Each row below holds a small network's activations on one input, seen along a few directions.
Each table varies a few parts of the input and shows all the possible inputs, shuffled.
A made-up example of a description, with smaller parts first: one of 4 places along a line, together with either a single point or one of 11 places along a line or (one of 3 separate values, together with one of 5 places around a ring).
Shared parts are said once, and a part with two or three values counts as separate values.

Other details of the inputs vary at random and push rows far along two fixed directions, the same in every table; ignore that.

A family of inputs:
r1: [-28 -26  53 -11  18 -23  33   0 -10   8   5  28   6  13]
r2: [ 84  37 -78  10 -34  39 -49  17  25 -39   5 -52  -2   6]
r3: [-43 -11  63 -12  30  -1 -26  22  -1  20  -5   2  19  37]
r4: [-55   6  38   4  17  12 -34  -4  -9  -6  15 -41  20  22]
r5: [-37   2  45  -3  21   5 -10  14  -5  17   8   3   9  24]
r6: [ 33  17 -18  -5 -22 -31  39  -6   9  34 -16  35 -23 -20]
r7: [ 13   6 -41   6 -16  15 -27  -2   8 -35  12 -46  18  -6]
r8: [ 36  -1 -17   3  -2  -9  23 -10  -2  -8  -1  20   1 -12]
r9: [ 92  18 -81  -5 -21  32 -20  13  23 -43  -6 -32  -4   3]
r10: [-36  -6  12   4   8   2  13  -7 -11  23  -7  12   1  -5]
r11: [-21   7  -5   8  -4  13 -16  -3 -16   1   5  -3  -2   2]
r12: [-62  -3  42   0  17  -9  -3  -9 -24  19   3   5   5   2]
r13: [-29 -27  74 -15  52 -12   5   9 -14  16  -5  15  11  18]
r14: [ 76   5 -64   4 -24  16  11  -2  22 -35   0 -14  -8  -8]
r15: [ 65   5 -41   3 -13  10   2  -8   9 -32  -2  -8  -3 -11]
r16: [ -4 -14  34 -10  28 -18  28   5  -6  21  -5  25  -4   2]
r17: [-31 -13  18   0   0  -8   4  -1 -12   2  -1  12   0  -2]
r18: [-36  -3  15   7  10   3   8  -5  -1  24  -1   3   1   1]
r19: [-35 -28  25  -6  17 -10   9  -5  -2   1   7   7  13  -3]
r20: [ 13  25 -43   8 -19  49 -86   3   6 -45  17 -66  17  30]
r21: [ 17  -6  13 -12  10  -3   5  13   2  -8  -8  12 -12  12]
r22: [-10  -2  23 -13  27  22 -39   5  -9 -46  22 -48  34  26]
r23: [-23 -20  24   6   1 -12  14 -10  -5   4   2   3   1 -15]
r24: [-15   8  40   4  27  39 -63  18   0 -20   8 -40  21  36]
r25: [-43   3  18   9   6 -12  16  -6 -13  32   4  19  -4  -2]
r26: [ 17  -9 -41   8 -26 -36  71 -16   8  28 -21  49 -25 -46]
r27: [  6  11 -19  11 -21 -11  23 -17 -12  20  -9  24 -20 -29]
r28: [ 20   0 -45  13 -26 -23  49 -12   3  18 -12  37 -21 -41]
r29: [ 12  12 -19  12 -20 -21  21 -16   1  23  -9  19 -21 -26]
r30: [ 18   0 -36  -4 -26  18 -50   5   5 -58  17 -36  10  13]
r31: [ 44  28 -39   4 -29  -3  15  -3  19   6  -5   1 -17 -16]
r32: [ 31  -8 -26   8 -29 -47  63 -26   2  21 -14  57 -34 -54]
r33: [-35 -13  16 -11  15  19 -47   1  -5 -41  24 -49  30  15]
r34: [ 42   3 -17 -11  -8 -30  55  -7   4  23  -8  25 -35 -29]
r35: [-25  -3  41  -3   6 -18  14   6  -2  35  -9  36 -15  13]
r36: [-33 -21  19  -2  14 -12  16  -5  -6   8   6  20   4 -12]
r37: [-31   1   1  -1  -6   4 -20   0 -13   5   3 -12   6  12]
r38: [  0   8  20  -4  18   9 -20  17   4   5  -7  -3  12  12]
r39: [ -3   1  13  -8  21  35 -46  27  12 -12   3 -39  25  35]
r40: [ 18  14 -18   2 -13   7  21   5  15  16 -14  20 -14   2]
Description of these inputs: one of 5 separate values, together with one of 8 places around a ring.
- The inputs of r2 and r38 match in every part but the choice among 5 separate values. If r28 is changed in the same way as r2 into r38, which row does it become? => r23
- The inputs of r14 and r1 match in every part but the choice among 5 separate values. If r26 is changed in the same way as r14 into r1, which row does it become? => r17
- Change only the choice among 5 separate values in r20. List by row number the other rows that result. => r4, r18, r25, r29
- Change only the choice among 5 separate values in r32. List by row number the other rows that result. => r19, r30, r33, r36

A family of inputs:
r41: [-82 -19  51   4  11 -25  18 -20 -30  26   9  26   2  -9]
r42: [-48   3  81 -11  30  -4 -32  11 -22  17   5   3   8  39]
r43: [ 39 -15 -54   9 -36  -9  41 -12  10 -12  -9  36 -14 -26]
r44: [-42   4  69  -6  32 -28  16  -8 -16  43  -5  20  -2  -7]
r45: [ 18  16 -57  16 -45   5  -8 -20  -4 -21   4   3 -15 -20]
r46: [-45 -33  73 -15  39   5 -25  24  -6 -13   9  -1  31  45]
r47: [-16 -23  21 -12  34   4  -4   2  -5 -16  11 -26  18   4]
r48: [ 17  27 -24   5 -23  26 -64   5   0 -40  14 -33   5  20]
r49: [-59  11   6  20  -4   9   8   5   2  60 -11  15  -6  -1]
r50: [-29 -28  10  -4  13  18 -22   6  -5 -37  17 -24  32  18]
r51: [ 56  -5  10  -7   3 -48  92  -3  11  51 -27  72 -40 -23]
r52: [ 68  11 -31 -10   5  13  -2  14  19 -22  -2 -21  -2   1]
r53: [ 60   7 -14 -10  -2  29 -41  28  18 -40   2 -27  11  35]
r54: [ -4   0 -18   8 -24 -54  73 -39 -12  45 -15  53 -37 -65]
r55: [  3  17 -25   5  -4  21 -45 -10  -5 -32  10 -53   8 -10]
r56: [ 20  10 -70  12 -28  34  11  21  40  16 -12  -9  -1  12]
r57: [ 41  -9 -55  -3 -15  -1  17  -7  11 -27   1 -13   0 -26]
r58: [  5  25  26  -2  14   7 -33   3  -6   3   1 -19   1  14]
- The inputs of r45 and r43 match in every part but one. If r41 is changed in the same way as r45 into r43, which row does it become? => r50
- Describe the family of inputs behind these rows. => one of 2 separate values, together with either a single point or one of 8 places around a ring
- Change only the choice among 2 separate values in r42. List by row number the other rows that result. => r53
